A small network was shown many inputs. Here are its activations along a few directions, one row for each input.
In each table, some parts of the input vary, and every possible input appears once, in random order.
A made-up example of a description, with smaller parts first: one of 2 separate values, together with either a single point or one of 9 places along a line or (one of 4 places along a line, together with one of 5 places around a ring).
Shared parts are said once, and a part with two or three values counts as separate values.
In the rows, 128 means zero.

Other details of the inputs vary at random and push rows far along two fixed directions, the same in every table; ignore that.
These rows show it; all are for the same input, with only those details redrawn:
[136  81 185 132 137 134 121 126  50  89  97]
[131  98 105 116 124 140  86 144 132 140 101]
[166 101 157 124 108  84 194 143 126 123 164]
[158  94 170 128 117  97 176 137  99 110 145]
[122  85 136 124 138 157  68 133  83 115  75]
[162  99 156 125 111  91 182 141 121 122 156]
[140 100 114 117 118 124 113 145 137 140 119]
[158 102 134 120 110  97 164 145 139 134 150]

Table:
row 1: [ 99 144 104 129 130 150 105 109 136 137 131]
row 2: [143 165 156 141 131  96 195 126 135 118 163]
row 3: [ 97 131 114 124 137 165  84 115 111 129 103]
row 4: [131 169 154 146 134 104 179 114 131 115 158]
row 5: [139 152 133 121 123 112 177 124 163 123 167]
row 6: [134 150 164 133 138 118 170 121 114 103 142]
row 7: [120 180  70 135 112 107 148 130 198 180 168]
row 8: [107  94  73 111 135 180  10 144 133 150  55]
row 9: [146 105 135 120 132 130 114 141 132 116 111]
row 10: [108 134 152 136 142 148 116 115  77 112 105]
row 11: [ 99 150 142 143 154 161  93  99 105 102 105]
row 12: [102 137 171 152 152 150 110 108  44 102  92]
row 13: [105 172  40 126 113 133 104 125 219 188 155]
row 14: [115 171  51 113 121 138 107 129 232 167 153]
- What is each input in this table made of? => one of 2 separate values, together with either a single point or one of 6 places around a ring
- Change only the choice among 2 separate values in row 13. List by row number the other rows that result. => row 11
- Which other rows agree with row 11 in the choice among 2 separate values? List them by row number. => row 2, row 4, row 5, row 6, row 9, row 14

Table:
row 15: [160 119 143 129 105  78 202 143 135 142 171]
row 16: [160 102 162 130 108  84 193 140 110 122 161]
row 17: [103 107 132 138 138 157  75 125  67 125  84]
row 18: [147  93 120 118 113 115 130 147 135 139 127]
row 19: [113 176 116 134 129 124 158 109 158 137 165]
row 20: [101 142 197 153 159 153 130  88  42  72 109]
row 21: [147 117 153 118 136 130 135 130 134  97 125]
row 22: [119 129 110 118 145 160  69 133 148 119  88]
row 23: [109 163  86 125 138 149  91 123 174 143 119]
row 24: [129 147 145 137 139 129 141 120 125 110 131]
row 25: [138  88  72 101 112 138  74 155 172 163 107]
row 26: [154 153 109 117 120 102 166 143 202 137 165]
row 27: [118 121  77 120 119 143  77 145 148 166 105]
row 28: [102 125 100 135 129 149  77 125 110 151  99]
row 29: [ 98 110 187 153 142 146 120  97  16  97 105]
row 30: [102 143 107 139 116 127 133 113 115 158 143]
row 31: [151 122 114 106 125 123 132 144 183 124 136]
row 32: [153 149 174 134 131  96 201 124 130 101 164]
- Changing only one part turns row 29 into row 15. The same change can be made to row 20. Which row results? => row 26
- What is each input in this table made of? => one of 2 separate values, together with one of 9 places along a line

Table:
row 33: [112 156  53 112 136 162  58 140 207 159 105]
row 34: [112 127 143 139 131 139 124 113  98 118 128]
row 35: [112 128 163 143 137 131 140 101  84 103 133]
row 36: [142 142  85 123  94  90 175 139 190 176 181]
row 37: [116 124  93 126 117 130 106 135 137 160 125]
row 38: [ 90 111 140 138 145 179  53 109  63 112  70]
row 39: [151 127 205 139 135 102 189 120  82  77 143]
row 40: [118 119  67 125 109 140  78 147 148 182 110]
row 41: [169 131 123 121 105  75 191 163 162 151 167]
row 42: [111 167  95 131 123 122 151 116 173 156 163]
row 43: [170  97 108  92 110 111 146 154 205 130 148]
row 44: [116 150 141 133 151 150 107 116 121 104 108]
row 45: [118 122 170 136 157 156  98 116  76  82  90]
row 46: [149 128 147 130 129 106 161 132 134 119 140]
row 47: [151 118 146 131 127 110 148 144 110 125 125]
row 48: [ 75 146  63 124 142 190  21 114 142 154  79]
row 49: [104 148 172 139 167 160 110 102  77  82  94]
row 50: [147 122 157 132 127 113 152 137 111 113 129]
row 51: [140 104 178 142 119  94 188 120  62 116 151]
row 52: [158  91 112 104  98 102 165 142 178 141 170]
- Changing only one part turns row 50 into row 37. The same change can be made to row 41. Which row results? => row 40
- What is each input in this table made of? => one of 2 separate values, together with either a single point or one of 9 places along a line
- Change only the choice among 2 separate values in row 34. List by row number the other rows that result. => row 45
